Each row below holds a small network's activations on one input, seen along a few directions.
In each table, some parts of the input vary, and every possible input appears once, in random order.
A made-up example of a description, with smaller parts first: values(3) and (point or ring(11) or (ring(5) and line(6))).
Shared parts are said once, and a part with two or three values counts as separate values.
In the rows, 128 means zero.

Other details of the inputs shift rows strongly along two fixed directions, in all tables alike. That doesn't count.

Table:
R1: [201 152  84 100 152 133 131 182 124 105 148]
R2: [180 148  82 150 160 122 137 211 107 110 150]
R3: [180 168  86 172 135 113 143 197 135 110 174]
R4: [113  78 175 106 104 126 107  82 138 159 121]
R5: [ 83 123 179  99 124 124 123  75 129 130  99]
R6: [112 111 195  73  83 165 100  84 150 126 119]
R7: [171 141  64 157 148 104 147 199 148  89 144]
R8: [180 163 102 141 153  81 178 185 129  94 147]
R9: [212 147 103 139 130  86 146 181 131 102 168]
R10: [ 93 123 170 129 112 180 132  78 117 147 123]
R11: [124 128 107 197 170  61 101  87  60 164 136]
R12: [165 148  98 131 152 109 148 196 146  83 133]
R13: [ 85 134 198  73  99 169 140  85 153 115  97]
R14: [ 84 118 163 127 126 158 102  76 104 152 116]
R15: [143 145 137  93 113 222 162 215 184 108 139]
R16: [119 113 102 201 154  50  77 101  85 167 132]
R17: [174 125  82 145 160 128 152 219 105 125 173]
R18: [115  97 158  77 114 173  97  68 124 151  93]
R19: [ 79 120 145  96  93 158 116  87 151 136  99]
R20: [215 128  67 121 156 118 139 194 118 113 140]
R21: [103 144 154  73  98 155 143 125 149 112 114]
R22: [111  95 106 188 179  33 121  93 101 159 124]
R23: [112 101  98 169 158  22 130  96  88 176 123]
R24: [102 149 144 103 102 177 132 115 173  96 125]
R25: [165 170  97 145 149 134 132 198 132 107 150]
R26: [139 174 167  43  86 244 177 200 213  46 128]
R27: [159 115  98 162 161  68 114  67  78 166 132]
R28: [ 81 139 181  67  80 173 141  87 152 122 102]
R29: [ 77 135 146 113  97 138 116  64 141 139 111]
R30: [ 82  96 171 107 110 181 101  85 101 150 113]
R31: [116 127 104 200 156  49  77  94  85 163 143]
R32: [113  98 101 205 159  52  94 105  95 184 144]
R33: [113  97 115 180 162  53 116  87 101 142 107]
R34: [144 143 160  42 104 213 194 220 201  79 126]
R35: [177 168  83 136 135  83 178 185 128 103 152]
R36: [123 105 101 208 166  60  98 100  80 171 118]
R37: [ 83  92 170 123 112 182 113  82 113 154 100]
R38: [122 116 184  95  90 140 103  79 138 131 123]
R39: [136 168 126  74 100 211 153 192 199  60 141]
R40: [172 144  84 123 131  96 167 203 131 103 132]
R41: [ 86 110 178  99 121 126 122  81 129 134  87]
R42: [162 145  65 131 137 109 162 205 154 116 153]
R43: [ 77 130 169 105  87 194 138  71 175 113 115]
R44: [175 134  82 153 165 125 154 216 117 126 161]
R45: [121  80 174 110  96 127  99  79 129 146 108]
R46: [168 152  97 129 147 142 135 200 101 105 166]
R47: [176 157  82 159 157 115 131 210 124 112 144]
R48: [118 100 125 165 160  42 124  91  90 150 102]
R49: [114 122 108 184 176  30 104  82  91 137 124]
R50: [ 84 134 165 140 118 153 103  72 122 154 112]
R51: [ 90  84 159 127 117 165 108  88  93 156 115]
R52: [ 91 132 168 138 109 174 125  78 134 150 116]
R53: [ 85  97 159 144 102 152  95  88 130 156 112]
R54: [179 159  87 147 152 122 141 201  93 107 172]
R55: [ 82 108 143 104  89 161 126  88 151 138  97]
R56: [169 153  65 150 151 100 137 199 146  86 146]
R57: [ 73 129 143 108 102 138 109  68 140 140 110]
R58: [145 159 138  46  87 195 172 206 180  79 119]
R59: [ 78 130 176 126  93 169  95  76 139 145 122]
R60: [145  94 129 156 139  43  82  87  91 156 125]
R61: [118 123 170  64 102 196 113  72 138 136 106]
R62: [114 122 122 184 159  54 129  70 104 138 125]
R63: [173 172  64 150 133  97 166 182 141 103 159]
R64: [129 142 134  64  94 236 173 206 221  76 138]
R65: [149  85  88 161 178  53 102  83  78 186 127]
R66: [ 86 111 175 120 105 185 126  70 102 150 129]
Each input here is: line(6) and (values(2) or line(4) or ring(5)).
Changing only the line(6) part turns R18 into R27. The same change can be made to R12. Which row results? -> R62
Changing only the line(6) part turns R5 into R8. The same change can be made to R25. Which row results? -> R52
Which other rows does R29 become when the ring(5) part takes its other values? List them by row number. -> R13, R24, R26, R28
A walk changes only the line(6) part. It starts at R64 and steps to R7. List the rest of the walk in order. -> R56, R39, R24, R43
Which other rows does R32 become when the line(4) part takes its other values? List them by row number. -> R15, R17, R44
List by row number the other rows that have the line(6) part in common with R53. -> R7, R20, R33, R36, R37, R40, R45, R48, R51, R55

Table:
R67: [150 128  70 216 182  58 128 168  82 142 147]
R68: [121 129 160  83  89 228 158 184 178 104 122]
R69: [ 47  95 159 144 124 153  94  28 104 178 112]
R70: [ 64 112 183 140 115 147  79  17  91 163 119]
R71: [118 143 141  84  90 244 153 174 171 104 132]
R72: [168 113  61 184 172  36 120 159 101 148 155]
R73: [127 134 141  73  82 232 154 173 179 109 129]
R74: [175 139  98  77 130 155 172 202 151  94 134]
R75: [ 79  89 180 112 114 122  89  21 112 173  89]
R76: [ 61  70 183 113 127 118 115  31 106 168  77]
R77: [168 149  66 205 177  58 111 153  79 143 152]
R78: [181 150 116  98 123 157 141 209 166  99 149]
R79: [154 145 169  36  90 206 154 155 160  83 121]
R80: [169 111  77 182 178  31 135 165  92 136 138]
R81: [194 135  81 169 165  27 117 144  79 127 154]
R82: [118 182 166  73  84 182 195 137 216  65 125]
R83: [ 17 126 178 122  97  85 120  24 134 151  84]
R84: [148 173  90 106 114 128 156 188 206  50 124]
R85: [175 116  59 172 172  35 130 153  92 142 145]
R86: [148 140 173  58  79 212 136 167 178  91 140]
R87: [185 164 116 107 107 167 144 200 145  90 158]
R88: [148 153 112 127 140 183 160 219 149  94 153]
R89: [ 69  97 173 135 109 137  84  25 109 182  97]
R90: [ 79  92 178 101 123 119  98  17 104 170  81]
R91: [162 108  79 193 178  32 125 171 101 143 147]
R92: [175 152  74 204 167  54 109 147  68 131 163]
R93: [ 58 110 173 142 127 150  81  24 101 175 109]
Describe the family of inputs behind these rows. -> values(3) or (line(4) and line(6))
A walk changes only the line(6) part. It starts at R76 and steps to R80. List the rest of the walk in order. -> R91, R68, R67, R88

Table:
R94: [100 122 129 164 140 121 110  89 106 153 130]
R95: [107  98 159 101 114 146 119  83 125 144 104]
R96: [110 126  91 144 142  96 169 177 168 111 117]
R97: [149 164 129 102 108 152 158 176 163  87 140]
R98: [161 134 124 101 120 175 142 189 153 110 143]
R99: [ 98 119 155 115 106 177 122 104 136 142 123]
R100: [159 144  93 152 143 130 135 190 117 121 154]
R101: [154 114 110 132 148 113 134 150 111 139 134]
R102: [177 137  96 135 140 110 133 179 130 111 146]
R103: [131 115 113 172 156  28 107  84  93 150 126]
R104: [140 155 122 122 123 191 144 190 144 103 147]
R105: [ 92 145 165 112 104 154 132  93 149 115 116]
R106: [178 147  97 123 139  99 134 173 133 106 144]
R107: [161 160  92 152 142 120 139 174 129 104 151]
R108: [ 97  97 164 118 115 164 104  96 122 154 114]
R109: [107  98 161  99 117 174 123 114 122 146 110]
R110: [103 135 156  99 100 157 121  92 144 126 117]
R111: [133 109 113 161 160  27 119  84  86 151 119]
R112: [ 97 144 157 106 105 162 122  90 145 120 117]
R113: [ 94 118 156 120 104 155 114  81 132 140 115]
R114: [138 109 104 157 162  34 108  81  81 156 120]
Describe the family of inputs behind these rows. -> point or (line(4) and line(5))
